A small network was shown many inputs. Here are its activations along a few directions, one row for each input.
Each table varies a few parts of the input and shows all the possible inputs, shuffled.
Descriptions start from the smaller parts, as in this example, which fits no table here: one of 2 separate values, together with either a single point or one of 9 places around a ring or (one of 6 places along a line, together with one of 8 places around a ring).
Shared parts are said once, and a part with two or three values counts as separate values.
(in the rows, 128 means zero)

Table:
row 1: [135  79 149 122  64 113 151 129 178 151  71 123  84  73 153  97]
row 2: [ 85  88 107 107 103 112 102 107 201 153  65 124 182 158 174  72]
row 3: [144 171 102 110 100 144 186 151 173 153  40  55 124 159 131 101]
row 4: [123  94  80 116 111 127 143  98 160 194  62  83 161 139 146  98]
row 5: [126 119 170 145 171 110 128  83  89  84 220 206 138 128 105 141]
row 6: [154 216 111 140 178 164 137 172  84  97 163 127 137 145  68 170]
row 7: [153 150 123 132 214 151 100 116  77 115 172 132 167 126  92 165]
row 8: [133 119 115 134 126 106 106 122  75 101 201 222  66  96  95 163]
row 9: [108 117 119 125 178 123  66 131  91  96 183 195 185 165 113 123]
row 10: [123 129 146 113  68 121 152 170 153 150  71  28  64 122 172 123]
row 11: [117  75 162 150  80 116 163  83 195 153 105 130 159 104 171  83]
row 12: [136 180 152 142 142 149 103 174  61  89 184 112  69 119 116 200]
Changing only one part turns row 3 into row 6. The same change can be made to row 11. Which row results?
Answer: row 5
What do these inputs look like to the network?
Answer: one of 2 separate values, together with one of 6 places around a ring
Change only the choice among 2 separate values in row 8. List by row number the other rows that result.
Answer: row 1

Table:
row 13: [110 117 162 148 152 115 120 114 107 103 200 182 144 115 107 131]
row 14: [ 83  67 145 120  37  90  96 152 157 144 108 109  62 103 197 112]
row 15: [131  94 114 110 148 128 121 103 164 135  85 144 187 133 128  98]
row 16: [169  99 163 150  43 113 211 115 175 158  98 114  44  70 135 113]
row 17: [141 162 120 121 152 144 117 169  83 117 139  93  93 116  99 179]
row 18: [109 158  77 121 125 132 154 131 125 163 107  71 138 168 115 137]
row 19: [139 155 143 134 148 122 117 134 100  69 194 181 105 124 115 161]
row 20: [142 166 130 124 148 137 111 159  65  97 163 163  78 129  93 159]
row 21: [122  95 161 146 150 136 109  75 121 113 155 182 169 121 138 134]
row 22: [136 170  71 139 127 147 130 163  99 162 133  81 119 128 109 155]
row 23: [128 153 109 119 121 143 147 160 149 135  81  85 170 178 134  99]
row 24: [140  82 150 120 170 117 109  73 135 129 133 148 173 123 152  98]
row 25: [113 145 118 111 143 140 123 118 182 140  68 110 181 156 142  88]
What do these inputs look like to the network?
Answer: either one of 2 separate values or one of 11 places around a ring
Which of the alternatives is row 23?
Answer: one of 11 places around a ring

Table:
row 26: [129 143 119 109  93 123 165 132 174 137  68 101 104 137 136 107]
row 27: [103 133 109 105  88 115 129 147 169 140  78  94 107 150 157 107]
row 28: [141 114 137 117  85 114 171 127 149 145  85  96  84 123 146 107]
row 29: [172 155 168 127 206 144  90 139  68  63 187 177 123 111  97 167]
row 30: [114  96 102 123 115 122 128 117 151 187  86  52 151 128 156 110]
row 31: [138 107 112 125 121 133 167 104 155 184  78  60 145 115 137 113]
row 32: [115 105 127 112  78 105 134 141 143 148  96  89  88 135 168 105]
row 33: [156 154 125 135 193 140 102 113  60  98 193 192 114 110  77 174]
row 34: [129 141 120 131 185 136  74 124  52  98 199 188 118 125  89 180]
row 35: [131 106 138 145  61 123 169 132 162 157  96 103  82  80 143 125]
row 36: [102  51 159 123 119 107 109  67 199 138  99 161 197 136 180  64]
row 37: [120 149 112 141 171 127  98 129  59  96 218 180 130 141  87 180]
row 38: [136 187 153 158 175 141 140 138  73  79 225 168 135 143  81 162]
row 39: [145 141 163 122 199 142  62 150  60  61 191 172 126 126 109 172]
row 40: [105  98 128 138  53 116 132 146 156 161 110  96  86  91 165 123]
row 41: [121  64 167 126 124 113 145  55 198 132  90 168 191 119 165  64]
row 42: [138 138 108 118  98 138 158 152 173 148  62 108 135 126 119  97]
row 43: [112 127  97 115  94 129 122 168 168 151  70 101 139 139 140  95]
row 44: [113 129  99 122 104 137 124 139 156 160  75  76 150 155 157 111]
row 45: [139 140 110 124 109 146 161 125 160 157  67  84 146 141 138 112]
row 46: [108 174 148 154 167 134 109 149  64  80 229 165 140 159  95 169]
row 47: [147 162 116 146 179 134 127 118  67  95 213 183 126 125  73 174]
What do these inputs look like to the network?
Answer: one of 2 separate values, together with either a single point or one of 4 places along a line or one of 6 places along a line
Changing only the choice among 2 separate values turns row 47 into row 37. The same change can be made to row 45. Which row results?
Answer: row 44
Change only the choice among 2 separate values in row 30. List by row number the other rows that result.
Answer: row 31

Table:
row 48: [109  47 142 125  40 113 162 104 252 191  13  86 162  97 197  40]
row 49: [116 139  87 122 145 143  87 164  69 163 129  63 116 138 121 167]
row 50: [132  95 202 112 153 110  96 118 130  62 151 195 123 118 142 112]
row 51: [136 142 146 166 101 125 160 126  86 125 200 140  44  64  98 195]
row 52: [147 163 159 126 109 133 109 185  98  80 148 139  51 111 135 156]
row 53: [113 102 100 102  18 103 188 134 204 197  13  30  64 127 186  85]
row 54: [111 145 141 135 170 140 132  97 144 111 138 136 217 178 135 106]
row 55: [174 143 130 129 188 159 160  70 143 120 101 171 193 137  90 117]
row 56: [126 192 103 135 136 141 152 180 109 131 142  74 137 178  99 138]
row 57: [143  71 177 156 137 103 143  64  98 115 207 205 116  78 123 130]
row 58: [180 200  84 120 162 155 183 154 112 133 105 106 115 118  58 146]
row 59: [100 158  84 125 101 128  90 192  93 115 149 136  96 153 117 159]
row 60: [119  87 113 120 185 127  65  92 118 143 141 118 195 139 152 130]
row 61: [ 85 110 124 118 150 111  66 112 137 105 155 194 164 155 137 112]
Changing only one part turns row 59 into row 61. The same change can be made to row 51. Which row results?
Answer: row 57
What do these inputs look like to the network?
Answer: one of 2 separate values, together with either a single point or one of 6 places along a line

Table:
row 62: [107  74 121 113 117 101 136 102 196 136 102 112 198 165 164  78]
row 63: [118 134 141 147  45 130 162 168 127 152 117  59  58 101 167 142]
row 64: [114  56 187 109 104 104 105 113 196 131 103 141 119  88 175  77]
row 65: [ 98 179  92 123  57 127 167 194 144 143  93  86  65 120 123 130]
row 66: [103 106 100 142 130 125 120 105 178 184  80  92 204 163 138  75]
row 67: [148 165  60 115 123 140 129 172 147 151  51  54 140 149 145 113]
row 68: [113 109 141 119 178 120 111 104 111  85 173 175 218 165 133 110]
row 69: [202 133 155 133 100 129 250  63 184 164  68 132 135  73  99  97]
row 70: [115  85 127 119  53 101 142 126 120 165 125 101  37  78 168 115]
row 71: [129 115 134 140 133  89 108 120  64 117 211 162  45  90 119 175]
row 72: [138 162 149 162 120 127 122 158  76 106 209 117  66 113 114 199]
row 73: [104 131  73 108 144 142 123 107 166 170  52  52 186 158 135 128]
row 74: [121  91 201 127 168 103  76 108 117  70 168 198 137  88 137 120]
row 75: [169 193  78 115 189 164  94 174  82 116 150 115 152 159  98 154]
row 76: [116 119 173 131 163 128  87  73 120  72 155 217 168 150 154 109]
row 77: [118 161  96 106 209 168  95 115  90 136 141 117 202 164  99 161]
row 78: [112  83 157 118 104 115 114  77 205 135  91 159 149 152 187  77]
row 79: [111 138 120 146 196 148  94 112  98 141 159 157 222 165 106 108]
row 80: [117  50 147 129  46 121 119 130 155 145 103 144  90  86 166 117]
row 81: [196 144 156 163 190 160 224  64 125 100 153 182 131  81  60 135]
row 82: [122 208 101 135 127 134 126 186  91  99 192 143  73 132  71 183]
row 83: [125 163  98 111  96 131 161 193 124 155  48  50  84 165 121 129]
row 84: [127  85 155 149 123 112  87 123  91  90 180 206 102  92 124 173]
row 85: [150 190 109 112 156 153 121 184  64 109 147 102  94 175  66 166]
What do these inputs look like to the network?
Answer: one of 2 separate values, together with either a single point or one of 11 places around a ring
Changing only the choice among 2 separate values turns row 71 into row 70. The same change can be made to row 75. Which row results?
Answer: row 67
Change only the choice among 2 separate values in row 65. List by row number the other rows that result.
Answer: row 82

Table:
row 86: [129 153 134 134 122 129 121 159  95 104 160 148  77 115 104 162]
row 87: [129 156 120 133 169 131 114 133  94 115 163 133 133 138 101 152]
row 88: [103  76 120 109  57 117 146 124 210 185  17  55 135 129 193  70]
row 89: [139 156 131 132 138 130 118 149  90 109 162 137 107 126 110 160]
row 90: [131 148 115 132 153 132 121 136  85 112 160 141 126 139 104 155]
row 91: [136 153 126 132 151 140 116 137  87 118 162 139 114 137 105 154]
row 92: [133 116 117 125  50 125 219 114 220 188  23  61 125 119 154  71]
row 93: [ 80  76 105 107  38 104 130 135 222 190  28  57 141 149 206  59]
row 94: [130 156 111 133 173 146 112 123  92 118 162 142 155 138 102 155]
row 95: [133 110 170 124 202 131  92  78 135  74 158 217 212 150 124 102]
row 96: [136 148 117 139 167 142 114 137  93 118 164 137 150 141  98 150]
row 97: [137  86 110 109  65 120 172 112 214 193  11  61 126 109 171  71]
row 98: [133 149 128 123 146 134 118 147  93 108 168 136 109 128 106 157]
row 99: [125  59 186 145 157 106 107  57 131 106 182 209 163  95 142 116]
row 100: [136 155 132 133 129 130 124 158  89 104 163 140  85 114 114 151]
row 101: [137 152 127 138 132 132 123 146  97 106 164 137  91 124 114 163]
What do these inputs look like to the network?
Answer: either one of 2 separate values or one of 4 places along a line or one of 10 places along a line
A walk changes only the place on the line of 4. It starts at row 93 and steps to row 88. List the rest of the walk in order.
Answer: row 97, row 92

Table:
row 102: [108 144  98 113 130 132 135 138 182 146  75  89 190 174 139  86]
row 103: [138  80 170 123  78 111 147 111 176 126  88 148  98  89 163  93]
row 104: [148 139 156 132 114 118 152 133 111 103 155 152  60  93 113 149]
row 105: [139 111 124 126 143 136 155  94 171 158  83 100 185 127 133  96]
row 106: [136  92 138 130 101 130 151  83 164 152  82 138 132 108 149 106]
row 107: [137 196  94 122 155 152 133 173 104 115 124 109 141 171  90 143]
row 108: [118 162  91 125 129 135  89 187  78 129 152 104  89 133 111 171]
row 109: [ 91 103  96 113 104 110  99 143 146 160 105  87 137 147 158 111]
row 110: [169 165 118 134 175 153 158 116  93 129 137 118 138 129  87 152]
row 111: [101  87 143 124  78 110 108 131 139 143 112 108 101 130 180 115]
row 112: [113 151 130 142 104 121 118 177  90 114 181 115  73 115 121 168]
row 113: [109  83 179 138 218 115  58  68 111  65 222 247 226 139 124 115]
row 114: [157 151 127 142 134 140 160 110  99 125 148 148  95 108  97 160]
What do these inputs look like to the network?
Answer: either a single point or (one of 2 separate values, together with one of 6 places around a ring)
A walk changes only the place on the ring of 6. It starts at row 107 and steps to row 110. List the rest of the walk in order.
Answer: row 114, row 104, row 112, row 108

Table:
row 115: [144 157 146 122 186 145  96 154  85  76 170 163 116 141 107 149]
row 116: [114 117 151 128  94 112 128 116 156 131 116 127  90 115 143 117]
row 117: [109  88 127 127 106 110 111 123 139 131 109 132 135 133 155  92]
row 118: [152 119 130 129 148 140 143  92 162 125 100 173 162 109 112 110]
row 119: [121 131 117 156 163 130 112 113  65 125 218 163 116 114  95 179]
row 120: [107  93 124 116 118 116 100 135 159 135 122 108 153 128 153 110]
row 121: [116 128 105 119 121 150 120 119 139 147  94  91 151 156 142 130]
row 122: [132 155  87 118 133 126 143 129 139 147  97  88 133 144 135 122]
row 123: [146 115 163 139 155 129 171  75 144 125 136 140 174 125 123 104]
row 124: [134 140 103 119 121 126 159 149 133 150  92  91 118 144 103 129]
row 125: [122 138 130 132  96 135 159 149 134 133 106 104  97  98 130 133]
row 126: [113  94 142 107  96 108 128 117 148 133 114 145 111 126 164 111]
row 127: [148 148 113 126  97 138 158 151 132 154 115  98 103 118 116 118]
row 128: [106 116 124 129 129 128 100 135 142 160 102 104 164 143 154 112]
row 129: [154 139 141 126 172 130  93 126  62  98 178 156 115 106 100 174]
row 130: [115 180 131 136 154 132 106 154  92  76 189 176 146 165  97 152]
row 131: [141 119 142 145  86 121 149 139 145 129 119 117  92 112 148 135]
What do these inputs look like to the network?
Answer: either one of 2 separate values or one of 4 places along a line or one of 11 places around a ring
